These are the activations of a small neural network, seen along a few directions. Each row is one input.
Each table varies a few parts of the input and shows all the possible inputs, shuffled.
Descriptions start from the smaller parts, as in this example, which fits no table here: one of 8 places around a ring, together with either a single point or one of 11 places along a line or (one of 2 separate values, together with one of 6 places along a line).
Shared parts are said once, and a part with two or three values counts as separate values.
(in the rows, 128 means zero)

Other details of the inputs vary at random and push rows far along two fixed directions, the same in every table; ignore that.

Rows:
r1: [112 129 109 120 107 104  97 151 114  81  83 174 142 118]
r2: [166 129 153 142 105 105  97  53 156  34 106 147 137  96]
r3: [159 127 165 120  89 163 116 190 171 120 116 109  98 138]
r4: [121 128 103 106 106 116 110 139 111  61  90 161 119 115]
r5: [ 79 137  83 121 163 126 155  85  75 105 131 155 153 119]
r6: [119 149 129 132 159 176 183 119 124 167 178  97 123 128]
r7: [ 92  97  81 119 169 106 157  70  95 135 118 147 165 129]
r8: [121 140 135 124 153 137 166 124 111 198 176  90 116 117]
r9: [ 88 154 154 157 160 154 147 146 109 203 169 113 142 144]
r10: [174 144 214 164 102 130 105  98 193 108 140 103 105 135]
r11: [ 69 115  91 121 162 128 151  81  93 109 135 156 181 147]
r12: [125 106 109  98 107  84  99 134 123  98  73 155 148 128]
r13: [ 88 131  76 121 165 106 142  74  80 140 132 163 158 114]
r14: [ 74 135  86 124 164 126 152  86  75 108 128 155 158 125]
r15: [180 107 165 120 100 141 123 190 165 133 116 105  91 129]
r16: [152 132 158 146 109  90  98  54 170  45  92 156 143 133]
r17: [150 124 175 125  92 163 110 192 177 130 108 112 111 157]
r18: [127 115 105 106 109 128 118 135 136  64  78 159 146 131]
r19: [168 148 217 165 104 122 105  97 201 116 133 107 107 156]
r20: [131 119 141 139 171 155 179 125 123 190 168  94 130 136]
r21: [122 116 134 133 159 148 171 114 119 198 173  90 113 124]
r22: [118 111  75 116 175 117 176  79  92 113 128 146 157 113]
r23: [116 131 106 118 107 104 101 150 114  78  86 173 136 113]
r24: [ 84 145 157 149 159 163 150 138 108 186 165 104 133 156]
r25: [110 108  67 109 164 111 169  67  90 121 132 143 141 100]
r26: [143 116  96  90 102  89 114 130 117  83  89 151 122 100]
r27: [151 124  92 128 109  82  56  98 136  78 104 139 140 144]
r28: [154 124  89 126 109  85  58  98 134  75 107 137 136 136]
r29: [105 103  87 123 180 114 166  82  98 125 117 151 177 137]
r30: [ 96 132  74 115 166 139 172  77  97 101 129 150 166 119]
r31: [154 148 156 128  87 131 101 204 157 144 121 118  78 108]
r32: [177 141 141 142 103 125  73 138 157 138 157  85  93 135]
r33: [115 104 110 105 102 119 108 135 127  61  96 161 142 135]
r34: [132 138 140 154 147 106 131  16 137  69 131 145 160 113]
r35: [125 115 105 110 107  93  88 133 119  99  81 173 134 119]
r36: [ 98 119  86 132 166 129 171  82  97 118 113 153 193 146]
r37: [153 114  94 111 103 121 136 133 128  62  82 154 138 116]
r38: [110 128 101 122 111  91  93 152 124  96  74 172 143 116]
r39: [120 134 142 151 159 168 182 128 124 184 159  98 148 151]
r40: [103 161 130 149 160 143 159 140 112 201 177 107 117 113]
r41: [109 138 135 130 151 168 172 122 116 164 195  99 117 131]
r42: [174 104 171 123 103 141 118 191 168 140 110 107 100 142]
r43: [128 107 107  97 106  85 102 134 121  95  77 154 143 121]
r44: [135 148 132 158 152 125 101  97 135 183 183  83 130 163]
r45: [167  99 166 119  89 133 108 183 165 147 114 102  83 129]
r46: [173 104 159 114  87 134 113 180 162 140 119 101  74 119]
r47: [118 138 138 127 154 136 163 126 113 201 173  90 120 123]
r48: [101 133 142 135 152 169 166 125 118 170 188  99 126 142]
r49: [116 150 131 136 156 146 155 118 107 205 185 110 109 116]
r50: [104 140 143 142 162 177 172 125 130 179 166  99 142 150]
r51: [122 114 107 111 108  91  85 134 120 102  78 175 139 126]
r52: [155 147 165 127  82 141 101 207 150 130 125 120  81 116]
r53: [ 89 154 144 158 162 141 146 146 118 215 163 109 136 134]
r54: [161 121 169 112  85 122 101 191 157 151 114 102  92 129]
r55: [133 137  66 132 152  99 104  55 102 103 152 126 147 117]
r56: [143 149 123 154 150 131 108  95 128 174 192  79 121 142]
r57: [120 134 103 116 106 105 104 149 113  75  89 173 131 108]
r58: [170 120 167 133  87 153 124 194 167 128 107 108 107 144]
r59: [147 144 162 133  89 130  95 208 160 151 116 119  86 118]
r60: [153 118 169 117  79 154 107 192 162 112 132 110  87 136]
r61: [ 88 146 153 147 159 163 153 137 106 184 169 103 129 150]
r62: [108 127 112 122 108 103  94 152 115  83  79 175 147 124]
r63: [152 152 192 171 142 145 141  54 159 133 179  95 125 116]
r64: [135  85 103 104 110  96 110 125 130  90  75 154 132 122]
r65: [ 75 141  74 133 169 103 146  96  85 135 123 162 167 110]
r66: [168 135 158 118  82 132  96 186 151 146 128 119  68 112]
r67: [ 72 116  88 119 162 129 154  80  92 106 138 155 176 141]
r68: [177 123 160 129  86 153 128 192 164 121 112 107  98 133]
r69: [146 109 101 116 105 120 130 136 130  67  76 156 148 127]
r70: [161 130 164 123  84 131  90 190 154 153 123 120  77 121]
r71: [141 127 131 132 168 155 187 121 119 180 177  93 116 120]
r72: [ 91 148 150 146 158 164 157 135 105 181 172 103 124 144]
Description of these inputs: one of 6 places along a line, together with either one of 2 separate values or one of 10 places around a ring.
Changing only the place on the line of 6 turns r12 into r8. The same change can be made to r19. Which row results? -> r63
Change only the choice among 2 separate values in r63. List by row number the other rows that result. -> r32
A walk changes only the place on the ring of 10. It starts at r33 and steps to r18. List the rest of the walk in order. -> r58, r20, r45, r54, r13, r65, r1, r72
Change only the choice among 2 separate values in r27. List by row number the other rows that result. -> r16
Change only the place on the line of 6 in r7. List by row number the other rows that result. -> r21, r25, r45, r46, r64
Which other rows agree with r14 in the place on the line of 6? List them by row number. -> r3, r15, r21, r23, r34, r47, r48, r56, r59, r69, r70
Change only the place on the ring of 10 in r31. List by row number the other rows that result. -> r4, r6, r25, r26, r37, r41, r52, r66, r71

Rows:
r73: [ 84 124  68 121 187 124 180  55  78 134 149 141 171 121]
r74: [155 133 166 143 119 151 133 135 160 139 146 100 111 133]
r75: [134 101  77  87  80  84  77 161 121  25  34 197 133 112]
r76: [129 140 149 131 116 144 123 175 132 164 139 110 107 130]
r77: [162 140 157 144 117 131 111 128 155 150 157  95 103 125]
r78: [ 94 122  90 129 186 135 193  50  90 125 146 141 176 127]
r79: [128 130 148 126 120 156 138 184 133 159 136 115 106 133]
r80: [144 139 177 144 119 149 134 137 157 136 144 106 110 137]
r81: [ 75 119  84 120 184 138 198  84  80 135 136 151 177 122]
r82: [ 75 120  80 121 185 135 195  81  78 138 137 151 175 121]
r83: [136 140 147 134 117 128 103 159 140 172 146 107 106 135]
r84: [133 144 141 131 115 127 105 171 127 172 149 107 101 124]
r85: [135 123 153 125 120 151 143 175 139 161 133 110 107 129]
r86: [147  93  88  87  81  89  88 138 135  18  40 182 136 117]
r87: [145 138 154 144 120 124  96 145 143 165 150 100 107 138]
r88: [129 131 161 133 118 153 135 169 145 156 134 112 118 144]
r89: [136 128 169 142 121 153 133 157 150 146 136 107 120 149]
r90: [153 130 171 142 119 157 142 139 161 134 144 102 115 136]
r91: [146 141 175 145 119 147 129 135 157 139 145 105 109 135]
r92: [ 66 134  79 125 182 134 185  83  71 135 140 152 180 125]
r93: [ 66 139  68 126 186 124 174  74  66 143 145 151 177 120]
r94: [129 106  92  92  79  93  87 161 124  26  35 192 143 117]
r95: [165 107  97 105  78  77  67 114 149  10  48 179 136 111]
r96: [140 119 160 124 118 160 151 163 147 144 138 104 111 139]
r97: [ 78 136  74 141 194 113 160  42  77 141 153 143 181 130]
r98: [158  93 104  96  82  94  95 129 144  15  41 180 139 120]
r99: [ 77 130  87 139 190 127 175  55  84 132 145 145 184 136]
r100: [154 115 107 108  79  75  65 113 146  12  48 182 133 114]
r101: [136 124 150 126 120 147 138 173 138 163 134 110 105 128]
r102: [138 135 174 145 117 149 124 141 153 143 146 107 112 139]
r103: [142 139 169 146 117 139 110 136 151 149 150 105 107 135]
r104: [145 143 164 146 116 127  97 132 148 155 157 102 103 130]
r105: [132 143 143 131 115 132 109 172 128 170 146 107 102 126]
r106: [152 148 166 146 118 129 107 127 152 149 154 100 100 128]
r107: [ 96 127  77 131 189 121 180  38  83 134 153 139 172 121]
r108: [129 131 146 127 119 153 134 182 132 161 137 114 104 132]
r109: [134 138 150 134 117 136 112 162 142 168 142 108 109 137]
r110: [147  97  78  88  77  67  68 152 125  36  38 188 128 103]
r111: [ 66 137  72 126 185 127 178  77  68 141 143 152 178 121]
r112: [159 102 107 105  80  93  88 121 152   7  46 179 142 118]
r113: [146 125 148 125 118 144 129 156 144 156 145  99 101 131]
r114: [134 136 137 128 119 137 116 178 128 171 145 111  96 125]
r115: [135 139 148 134 117 132 108 160 141 170 144 107 107 136]
r116: [151 129 173 141 119 159 146 141 161 132 143 103 117 138]
r117: [132 135 154 134 118 143 122 164 144 163 138 110 112 140]
r118: [157 135 164 144 119 147 129 134 159 141 148  99 109 132]
r119: [ 67 141  62 127 188 116 167  68  62 148 149 150 175 117]
r120: [ 79 137  93 142 185 124 165  39  87 128 155 145 176 126]
r121: [161 139 159 144 118 135 115 129 156 148 154  96 105 127]
r122: [130 133 159 133 118 150 131 167 145 158 135 112 116 143]
r123: [139 105 115 108  82  94  82 123 143  15  50 185 144 123]
r124: [ 88 147  85 143 190 109 160  24  86 131 161 141 170 117]
r125: [141 120 157 124 118 158 147 162 147 147 139 103 109 137]
r126: [ 79 132 102 140 181 133 177  49  92 121 151 147 179 130]
r127: [144  96  83  88  79  77  78 154 128  33  35 189 131 107]
r128: [158 118 101 107  77  61  50 109 143  16  53 181 129 109]
r129: [139 104  66  87  77  66  57 157 116  30  39 197 127 105]
r130: [143 141 167 146 116 136 106 134 150 151 152 104 106 133]
r131: [159  94 101  95  81  90  90 127 143  16  41 180 137 118]
r132: [151 120 170 131 120 160 153 150 154 139 138 104 114 139]
r133: [ 85 126  63 122 188 116 172  50  75 139 154 139 168 118]
r134: [147 142 173 145 118 143 125 133 156 141 146 104 107 134]
r135: [127 128 151 126 120 160 143 185 134 156 135 116 108 135]
r136: [161 129 154 134 118 132 119 137 147 156 151  96 100 128]
r137: [ 87 145  90 143 188 117 168  29  89 127 156 142 172 121]
r138: [ 79 138  69 141 195 104 152  37  74 146 158 142 180 127]
r139: [ 97 130  72 131 190 113 172  33  80 138 158 137 170 117]
r140: [133 137 152 134 118 140 117 163 143 166 140 109 110 139]
r141: [140 128 144 127 119 135 125 170 135 170 140 107 100 123]
r142: [149 127 145 126 117 136 121 153 141 160 149  97  98 128]
r143: [150 128 143 126 117 131 116 152 140 162 152  96  97 127]
r144: [131 134 141 127 119 145 125 180 130 166 141 113  99 129]
r145: [142 104  95 106  86  78  67 128 136  25  42 184 145 126]
r146: [134 122 155 125 120 154 147 176 140 158 131 111 110 131]
r147: [156 125 161 133 119 148 136 143 151 148 142 100 106 134]
r148: [143 136 157 144 121 132 106 148 146 160 145 101 110 141]
r149: [144 142 165 146 116 131 101 133 149 153 155 103 105 132]
r150: [141 138 170 145 117 143 115 137 152 147 149 106 109 136]
r151: [ 69 135  53 124 190 116 167  72  61 147 149 155 167 114]
r152: [134 104  93  96  81  86  77 146 135  31  38 190 144 124]
r153: [ 78 133  80 140 192 120 168  48  81 137 149 144 183 133]
r154: [159 128 157 134 119 140 128 140 149 152 146  98 103 131]
r155: [131 142 145 131 116 136 114 173 130 168 144 108 104 127]
r156: [139 131 164 143 121 147 124 154 149 151 138 105 117 146]
r157: [137 141 146 134 117 123  99 158 139 174 149 106 104 133]
r158: [158 136 162 144 118 143 124 132 158 143 150  98 108 130]
r159: [ 83 122  75 120 185 131 187  60  82 129 146 142 173 124]
r160: [137 125 148 126 119 143 134 172 137 166 136 109 103 126]
r161: [143 137 180 144 119 152 138 139 158 134 143 107 112 138]
r162: [125 127 154 125 120 162 147 187 135 153 134 117 110 136]
Changing only one part turns r150 into r102. The same change can be made to r140. Which row results? -> r152
Changing only one part turns r108 into r162. The same change can be made to r86. Which row results? -> r96
What do these inputs look like to the network? -> one of 9 places along a line, together with one of 10 places around a ring
A walk changes only the place on the ring of 10. It starts at r99 and steps to r123. List the rest of the walk in order. -> r80, r90, r78, r125, r82, r135, r94, r122
Change only the place on the ring of 10 in r142. List by row number the other rows that result. -> r83, r105, r106, r114, r121, r138, r139, r141, r149
